Each row below holds a small network's activations on one input, seen along a few directions.
Each table varies a few parts of the input and shows all the possible inputs, shuffled.
A made-up example of a description, with smaller parts first: one of 2 separate values, together with either a single point or one of 9 places along a line or (one of 4 places along a line, together with one of 5 places around a ring).
Shared parts are said once, and a part with two or three values counts as separate values.

Other details of the inputs vary at random and push rows far along two fixed directions, the same in every table; ignore that.

Rows:
R1: [ 1.43  2.78 -2.70  0.53 -0.88  1.02 -3.14  1.47  1.16  1.55  2.20]
R2: [-0.97 -6.54  3.21  1.47  0.20  0.57  3.55  0.55 -4.83 -0.43  1.38]
R3: [-2.00 -3.29  1.48 -0.12  0.51 -1.54  4.62 -2.17 -1.03 -2.03 -2.90]
R4: [ 1.67 -1.87  1.22 -3.38  3.95  1.72 -3.87  1.07 -4.15 -0.16 -2.37]
R5: [ 1.28  4.06  1.68  5.93 -6.88 -4.06  5.40 -0.31  7.84 -0.30  0.32]
R6: [ 0.50  3.91 -1.00 -3.34  1.92  0.29 -5.24 -1.60  1.45 -1.06 -0.28]
R7: [ 1.59 -2.00  1.02 -1.18  2.39  3.28 -3.99  2.80 -2.90  1.50  0.95]
R8: [ 1.98 -0.98  1.07 -3.41  3.17  1.88 -3.91  0.66 -4.54  0.02 -2.20]
R9: [ 0.45  0.81 -2.20 -1.18  0.53  1.93 -4.72  1.75 -1.24  1.32  3.15]
R10: [ 0.59  3.03 -2.56 -0.65  0.08  0.41 -5.46  1.01  1.54  0.30  4.62]
R11: [ 2.34  1.73  0.52  0.35 -0.58  1.57 -3.19  1.77 -0.19  1.85  1.11]
R12: [-4.26 -5.87  0.00  0.44  1.60  0.97  4.56 -0.69 -3.97 -0.39  0.88]
R13: [-0.38  5.85 -3.01 -0.61 -0.76  0.37 -3.47 -0.25  3.76  1.95  2.07]
R14: [-1.43 -3.60  1.26 -0.35  0.62 -1.26  4.98 -1.77 -1.08 -1.67 -3.46]
R15: [-0.15  5.57 -3.41 -1.61  1.08  0.79 -4.51  0.86  4.63  1.05  2.28]
R16: [ 1.77  3.57  0.94 -1.84  1.00 -1.26 -4.05 -0.08  1.64 -1.14 -0.67]
R17: [ 1.80 -0.01  1.18 -3.50  3.42  0.83 -4.18  1.08 -1.93 -0.93 -1.38]
R18: [-0.59  6.49 -3.28 -1.34  0.68  0.02 -5.16  0.33  5.17  0.93  3.03]
R19: [ 1.68  1.61  0.80 -0.98  1.11  1.07 -5.09  2.08  0.72  0.65  3.00]
R20: [ 0.41  3.80  2.28  4.09 -5.59 -5.56  5.35 -3.22  5.07 -2.23 -2.27]
R21: [-1.77 -5.15 -0.15  2.36 -0.99  0.08  5.10  1.11 -1.40 -0.97  0.87]
R22: [-2.90 -5.93 -0.46  0.59  1.98  1.68  5.10  0.20 -3.63  0.84 -0.99]
R23: [ 1.51  1.36 -1.05 -3.78  2.88  1.57 -3.85 -1.01 -1.44  0.43 -1.97]
R24: [-2.49 -4.13 -0.59  1.50  0.11  0.84  6.15 -0.63 -2.67  1.17 -0.90]
R25: [ 0.60  4.99 -0.16  3.71 -5.34 -5.19  5.92 -3.68  7.53 -0.66 -3.92]
R26: [-0.19 -2.34  2.82  0.93 -1.59 -1.47  4.05 -1.51 -2.41 -1.32 -3.26]
R27: [-1.79 -5.37  1.61 -1.27  1.23  0.50  4.18 -2.17 -4.66 -1.10 -3.38]
R28: [ 1.15  5.20  1.47  6.44 -8.48 -4.30  4.92 -1.29  6.94  0.70  0.36]
R29: [-2.53 -6.99  0.31  1.23  0.63  0.54  3.98  1.12 -3.93 -0.99  1.72]
R30: [ 0.68 -0.69 -2.28 -1.01  1.99  2.73 -4.08  2.52 -1.44  1.12  2.01]
Each input here is: one of 5 places around a ring, together with one of 6 places around a ring.
Q: The inputs of R9 and R13 match in every part but the place on the ring of 5. If R30 is changed in the same way as R9 into R13, which row does it become?
A: R22
Q: Change only the place on the ring of 5 in R3. List by row number the other rows that result.
A: R16, R18, R19, R29
Q: Change only the place on the ring of 6 in R27. List by row number the other rows that result.
A: R3, R6, R14, R23, R25

Rows:
R31: [-1.98 -5.40 -0.67 -2.73  4.53  3.36 -1.21  1.41 -5.44  0.22  1.30]
R32: [ 1.67  6.14 -0.46 -0.93 -0.97 -1.86 -2.93 -1.51  4.28 -0.42 -1.23]
R33: [ 1.11  1.17  0.01 -0.26  0.15  0.67 -2.86  1.17  0.46  0.42  1.73]
R34: [-1.42 -5.48  2.36  2.95 -1.77 -0.74  6.35 -0.11 -2.74 -0.60 -0.48]
R35: [-0.43 -1.13  1.72  3.63 -3.52 -2.48  6.03 -0.84  1.53 -0.67 -1.42]
R36: [-0.14 -0.69 -0.78 -1.71  2.03  1.76 -2.17  0.67 -1.43  0.52  0.58]
R37: [ 1.26  1.90 -0.01 -0.78  0.32  0.49 -3.08  0.78  0.41  0.41  0.55]
R38: [-0.53  2.26 -1.92 -0.55  0.36  0.38 -2.14  0.25  1.67  0.56  1.78]
R39: [ 0.74 -1.38  0.34 -1.74  2.06  1.71 -2.78  1.31 -2.62  0.19  0.31]
R40: [-1.38 -3.99  1.48  2.45 -1.44 -1.06  6.36 -0.77 -1.38 -0.46 -1.61]
R41: [ 0.74  3.48 -1.63 -0.45 -0.39  0.06 -2.64  0.01  2.47  0.61  0.80]
R42: [ 1.59  5.47 -0.33 -1.08 -0.59 -1.66 -2.77 -1.39  4.04 -0.55 -1.31]
R43: [-0.53 -7.07  1.24 -2.42  4.26  3.66 -1.68  2.19 -7.56  0.07  1.06]
R44: [ 1.13  3.25 -0.91 -0.64  0.00  0.16 -3.03  0.26  1.68  0.74  0.61]
R45: [ 0.17 -1.70 -0.17 -1.55  2.11  1.65 -1.69  0.79 -2.62  0.37  0.10]
R46: [-1.11  0.31  0.29  3.51 -3.83 -2.49  5.91 -1.62  2.66 -0.23 -1.07]
R47: [-2.23 -1.30 -0.33  3.53 -3.08 -2.23  6.60 -1.30  1.90 -0.54 -0.17]
R48: [ 1.35  4.15 -0.24 -1.23 -0.21 -1.38 -2.25 -1.31  2.68 -0.67 -1.52]
Q: What do these inputs look like to the network?
A: one of 3 separate values, together with either a single point or one of 5 places along a line
Q: The inputs of R42 and R32 match in every part but the choice among 3 separate values. If R40 is changed in the same way as R42 into R32, which row does it become?
A: R44
Q: Change only the choice among 3 separate values in R35. List by row number the other rows that result.
A: R37, R39
Q: List by row number the other rows that have the choice among 3 separate values in common with R39.
A: R41, R43, R45, R47, R48

Rows:
R49: [ 0.41 -4.47 -0.62 -2.48  3.82  3.67 -3.10  2.08 -6.31  1.22  1.26]
R50: [ 2.15  1.42  0.47 -1.50  0.26  1.46 -3.83  0.80 -2.05  0.81 -0.05]
R51: [-1.01  2.40 -0.80  1.34 -2.78 -2.37  3.46 -2.81  2.74 -0.62 -1.37]
R52: [-2.36 -1.76 -0.73  2.41 -1.35 -0.84  4.45 -0.44 -0.27  0.20  0.47]
R53: [ 1.19  1.37 -0.94 -0.71  0.69  1.01 -4.00  1.52  0.46  1.12  2.61]
R54: [ 1.44  0.72 -0.66 -0.60  1.16  1.47 -3.32  2.02  1.02  0.52  2.53]
R55: [ 0.64  0.17  1.14 -3.21  3.08  1.13 -3.98 -0.38 -2.06  0.03 -0.32]
R56: [ 1.51  0.77  0.13 -2.42  2.61  0.92 -3.39  0.40 -0.32  0.10 -2.17]
R57: [ 0.80  4.25 -2.96 -2.81  1.50  0.35 -4.77 -0.33  1.41  0.13 -0.09]
R58: [-1.13 -4.10  3.05  1.91 -1.91 -1.03  3.02 -0.02 -2.62 -2.02  0.73]
R59: [ 1.08  5.01  0.51  2.41 -4.38 -3.74  2.76 -3.14  4.22 -0.31 -2.63]
R60: [ 0.95  3.79 -2.22 -2.80  1.87  1.48 -4.30 -0.41  2.15  0.61 -1.11]
R61: [ 1.26 -0.71  1.60 -1.98  1.49  1.84 -3.71  1.42 -2.65  0.51  0.86]
R62: [-3.05 -6.88  1.04 -0.67  1.77  0.01  5.52 -0.84 -4.48 -1.29 -1.73]
R63: [-1.47  3.08 -1.20  3.09 -3.40 -2.44  3.10 -0.60  4.84  0.56  1.27]
R64: [ 2.12  4.32  1.00  3.53 -5.14 -2.60  2.55 -0.47  5.21  0.50 -1.91]
R65: [-4.19 -7.39  0.82  1.37  0.44  0.39  5.03 -0.47 -4.60 -1.43  1.62]
R66: [ 0.70  4.02 -2.19 -2.74  2.21  0.19 -4.56  0.66  3.45 -0.73  0.89]
R67: [ 0.00 -2.52  2.74  2.17 -1.94 -1.44  3.59  0.43 -0.95 -0.56 -0.56]
R68: [-0.81 -1.08 -0.82 -4.20  3.74  2.07 -3.36 -0.22 -2.70  0.10  0.32]
R69: [ 0.89  3.85  0.05 -2.32  0.61 -0.99 -6.23 -0.91  1.95 -1.29  1.59]
R70: [-0.62  2.77 -1.30  1.36 -3.15 -2.40  3.65 -2.99  2.76 -0.33 -2.01]
R71: [-0.17 -1.86  1.47  0.86 -0.62 -1.75  3.66 -1.58 -1.61 -0.99 -2.98]
R72: [-0.45 -3.64  0.94  2.69 -0.79 -0.65  4.14  1.17 -0.11 -0.48  0.84]
R73: [-1.69  1.62 -0.53  1.41 -3.08 -3.35  2.63 -2.59  3.63 -2.22  0.56]
R74: [ 1.11 -2.34 -0.85 -1.84  3.04  3.16 -3.58  2.43 -2.77  1.57  0.68]
R75: [-0.77  3.12 -1.40  3.19 -3.53 -1.37  3.59 -0.91  5.13  1.42 -0.64]
R76: [-0.77 -1.75 -1.98 -2.43  3.95  3.48 -3.45  2.22 -2.30  1.66  0.68]
R77: [-1.10  0.39  0.02  1.12 -1.06 -1.87  4.34 -1.18  3.30 -1.55 -1.12]
R78: [ 2.01  5.80 -0.50 -1.45  0.36 -1.00 -5.18 -0.80  2.85 -0.21 -0.21]
R79: [-2.03 -1.21 -1.21  2.36 -1.54 -0.74  4.39 -0.42 -0.13  0.58 -0.08]
R80: [-1.87  0.47 -1.10  3.09 -3.35 -1.27  5.35 -1.58  1.29  0.94 -0.38]
R81: [-1.45 -6.83  1.44  1.54 -0.20  1.28  5.02 -0.22 -5.50  0.26 -0.14]
R82: [-1.75 -6.78  3.14  0.02  1.67 -0.52  4.88 -0.94 -4.85 -1.46 -2.40]
R83: [ 1.01  0.11 -1.04 -1.02  1.48  1.81 -3.95  1.51 -1.66  1.03  2.12]
R84: [ 1.76  0.23  1.46 -0.74  0.82  0.70 -2.54  2.12  0.18 -0.33  0.92]
R85: [ 0.41 -0.47  2.20  3.36 -3.52 -2.17  4.10 -0.24  0.43 -0.72 -0.97]
R86: [-1.74 -9.31  1.03 -2.90  5.16  4.51 -2.75  2.02 -9.77 -0.88  2.96]
R87: [-2.10 -1.65 -0.02  2.34 -0.86 -0.48  4.63  0.35  1.64 -0.22  0.83]
R88: [ 0.69  4.83  0.96  2.56 -4.09 -3.73  2.59 -3.13  4.47 -0.59 -1.95]
R89: [-1.59 -7.19  1.85  1.37 -0.02  1.10  5.08  0.15 -4.82  0.23  0.26]
R90: [-2.06  0.71 -0.74  3.27 -3.33 -1.53  5.04 -1.60  1.89  0.63  0.27]
R91: [-1.38 -1.67 -1.14 -2.47  3.16  2.95 -2.78  1.14 -2.94  1.32  2.20]
R92: [-3.62 -8.36  0.89  1.28  2.17  1.17  6.34  1.34 -4.31 -0.71  0.21]
R93: [ 2.05  4.83  0.16 -2.00  1.62 -0.33 -4.84  0.27  3.64 -0.61  0.16]
R94: [ 1.52 -0.94  1.37 -0.90  1.52  0.74 -2.64  2.59 -0.86 -0.53  0.95]
R95: [ 2.16  3.16  0.60 -0.70 -0.57  0.75 -4.16  0.54  0.03  0.55  0.74]
R96: [ 1.97  3.62  0.90  3.68 -4.77 -2.99  2.61  0.16  5.15  0.19 -1.84]
R97: [ 1.63  2.83  0.14 -2.31  2.48 -0.14 -4.54  0.80  1.97 -0.91  0.01]
R98: [ 1.61  6.40 -3.11 -2.19  0.75  0.03 -5.21 -0.11  5.12  0.53 -0.72]
R99: [ 1.93 -0.22  0.58 -1.77  1.47  1.54 -3.88  1.77 -3.11  0.50  0.09]
R100: [ 1.03 -0.39 -0.98 -0.67  0.44  2.02 -2.08  0.47 -2.35  1.50  1.03]
R101: [ 1.74  2.14  0.16 -2.52  2.14  1.25 -3.98 -0.17  0.29  0.55 -2.11]
R102: [ 0.85  1.01 -0.24  3.28 -3.53 -0.83  3.42 -0.39  3.03  1.15 -0.71]
R103: [ 0.53  4.29 -2.57 -2.68  1.45  0.13 -4.85 -0.51  1.84 -0.06  0.54]
Q: The inputs of R59 and R50 match in every part but one. If R97 is changed in the same way as R59 into R50, which row does it become?
A: R94
Q: What do these inputs look like to the network?
A: one of 5 places around a ring, together with either a single point or (one of 2 separate values, together with one of 5 places along a line)
Q: Start at R76 and move only the place on the line of 5, one step at a time. The first step leads to R79. Which rows follow, in order?
A: R52, R63, R92
Q: Change only the choice among 2 separate values in R94. List by row number the other rows that result.
A: R84
Q: Start at R87 and move only the place on the line of 5, one step at a time. The first step leads to R91. Which rows follow, in order?
A: R90, R80, R75
Q: Change only the place on the ring of 5 in R96. List by row number the other rows that result.
A: R56, R74, R76, R98
